A small network was shown many inputs. Here are its activations along a few directions, one row for each input.
In each table, some parts of the input vary, and every possible input appears once, in random order.
Descriptions start from the smaller parts, as in this example, which fits no table here: one of 8 places around a ring, together with either a single point or one of 11 places around a ring or (one of 2 separate values, together with one of 6 places along a line).
Shared parts are said once, and a part with two or three values counts as separate values.

Other details of the inputs vary at random and push rows far along two fixed directions, the same in every table; ignore that.
To show where, the next rows are all for the same input, with only those details redrawn:
[  1.7  -9.3 -41.6  14.1 -49.0 -26.6  17.0 -27.5 -33.0   9.8  23.8  -5.2
  17.3]
[ 18.9  -1.8   2.7  -3.5   9.0 -16.7 -11.5 -13.6  13.9  -7.3  -6.9  -9.2
  12.9]
[-25.2 -19.1  38.1   0.5  26.8  19.4  21.2  37.0  -0.4 -12.9  -7.9  19.7
  -7.8]
[  2.6  -8.9 -41.4  13.7 -48.2 -27.0  16.1 -27.9 -32.0   9.6  23.3  -5.7
  17.5]
[ 72.5  19.9  14.4 -23.3  48.2 -38.1 -66.0 -43.6  70.0 -18.6 -34.8 -37.4
  26.5]
[-25.5 -19.2  37.9   0.6  26.5  19.5  21.4  37.1  -0.7 -12.8  -7.7  19.8
  -7.8]
[  2.0  -9.2 -41.5  14.0 -48.6 -26.7  16.8 -27.5 -32.6   9.8  23.6  -5.3
  17.3]

Table:
r1: [  4.2   1.0 -45.9  10.5 -46.8 -18.3  22.6 -35.4 -36.0  17.5  12.6  -5.3
  17.3]
r2: [-38.9 -12.9  43.6  17.1   1.1  64.0   1.2  35.4  13.8   0.7  -7.7 -17.3
 -22.2]
r3: [ -5.9   4.7 -41.6   4.2 -50.5 -28.3   0.6 -29.9 -41.5   7.8  28.9  -4.7
   6.8]
r4: [ -7.2   9.1 -35.5  28.7 -74.5  22.1   4.1 -32.9 -18.1  30.3  18.7 -37.7
   3.2]
r5: [-18.0  -6.6  36.0  -6.9  25.3  26.4  30.4  33.7  -1.9  -8.5  -9.0  19.5
 -12.9]
r6: [-21.5  -7.3  38.6  -1.2  26.4  24.0  29.2  34.0  -0.7  -5.8 -12.6  24.7
  -7.8]
r7: [-13.2 -15.4  -0.9   2.1 -10.5   2.6  24.0  10.0 -19.8  -4.7  11.6   5.2
  -2.6]
r8: [ -2.4  -5.3 -41.3  10.0 -46.9 -28.3  17.0 -30.6 -30.7  10.4  29.9  -8.1
   8.9]
r9: [-13.1  -3.2  15.8  -0.6  19.2   5.5   5.0   6.5   5.4 -17.1   0.7   5.9
  -6.4]
r10: [ 10.0   9.9 -61.3  12.9 -44.4 -22.4   6.6 -21.5 -30.8  23.2  25.3   9.6
  -9.4]
r11: [-28.0 -21.1  33.4  -1.0  28.8  23.8  20.1  33.2  -4.3 -12.1 -13.8  15.3
  -8.2]
r12: [ -9.1   8.6  16.4  -2.4  19.1  10.1  12.8   3.4   5.4 -10.1  -4.2  10.9
  -6.4]
r13: [-12.1  -5.8  17.1  -5.3  29.9  27.5  16.4  52.1   3.1   2.0  -6.7  32.8
 -25.8]
r14: [ 80.4  30.7 -10.1 -24.8  53.2 -29.0 -73.5 -33.6  70.6   0.0 -42.7 -24.1
  13.7]
r15: [  8.6   7.7 -60.8   9.8 -43.4 -23.6  10.2 -16.8 -25.6  28.2  27.6   9.4
  -3.4]
r16: [-15.3   5.4 -35.8  21.2 -76.6  16.0 -17.3 -24.9 -22.9  25.6  24.5 -39.9
   7.3]
r17: [-29.1 -13.4  38.5  -0.3  28.2  19.8  18.5  30.4  -3.9 -17.4  -3.9  17.7
 -22.7]
r18: [ 67.3  27.6  14.1 -32.1  44.7 -39.4 -78.4 -38.5  63.7 -16.0 -33.1 -34.1
  30.4]
r19: [-25.7  -3.4  39.0  -5.3  28.4  22.5  29.3  31.0   1.5  -5.3  -6.4  21.8
 -16.2]
r20: [  6.2  12.3 -65.8  13.8 -42.6 -19.5   7.1 -21.2 -26.2  20.2  28.2  11.2
  -3.0]
r21: [-24.6  -1.4  38.6  -2.1  27.6  23.9  26.0  26.6  -3.8 -10.3  -8.7  22.3
 -22.3]
r22: [-14.4  -6.1  18.5   0.4  30.0  24.1  14.5  50.8   4.4   5.0 -10.0  37.3
 -20.1]
r23: [-34.0 -13.7  34.4  -9.8  26.4  23.5   8.1  39.7 -10.4  -9.9 -12.5  19.1
  -4.8]
r24: [ 63.0  31.5  14.3 -36.1  46.5 -41.0 -78.1 -41.5  65.6 -15.4 -26.8 -37.0
  22.0]
r25: [ 69.5  27.9  13.0 -37.8  44.9 -35.8 -76.5 -36.9  62.5 -19.0 -29.9 -38.5
  24.6]
r26: [-38.2  -3.2  34.6  -8.4  27.4  21.9   6.5  36.4  -5.0 -18.1   0.2  22.6
 -12.5]
r27: [  3.2  -8.7 -42.6  13.9 -49.3 -27.8  15.9 -29.1 -32.3  10.0  23.7  -6.1
  17.9]
r28: [ 16.5  17.6 -11.1  12.9 -13.0  32.3 -38.6  -1.6  33.5  24.0  -9.2 -28.8
 -13.6]
Question: What is each input in this table made of?
Answer: one of 4 places along a line, together with either a single point or one of 6 places along a line
Question: The inputs of r13 and r5 match in every part but the place on the line of 4. If r22 is changed in the same way as r13 into r5, which row does it become?
Answer: r6
Question: Change only the place on the line of 6 in r9. List by row number the other rows that result.
Answer: r7, r8, r11, r17, r27
Question: Change only the place on the line of 4 in r19. List by row number the other rows that result.
Answer: r8, r15, r24
Question: A walk changes only the place on the line of 6. It starts at r23 and steps to r18. List the rest of the walk in order.
Answer: r25, r24, r3, r26
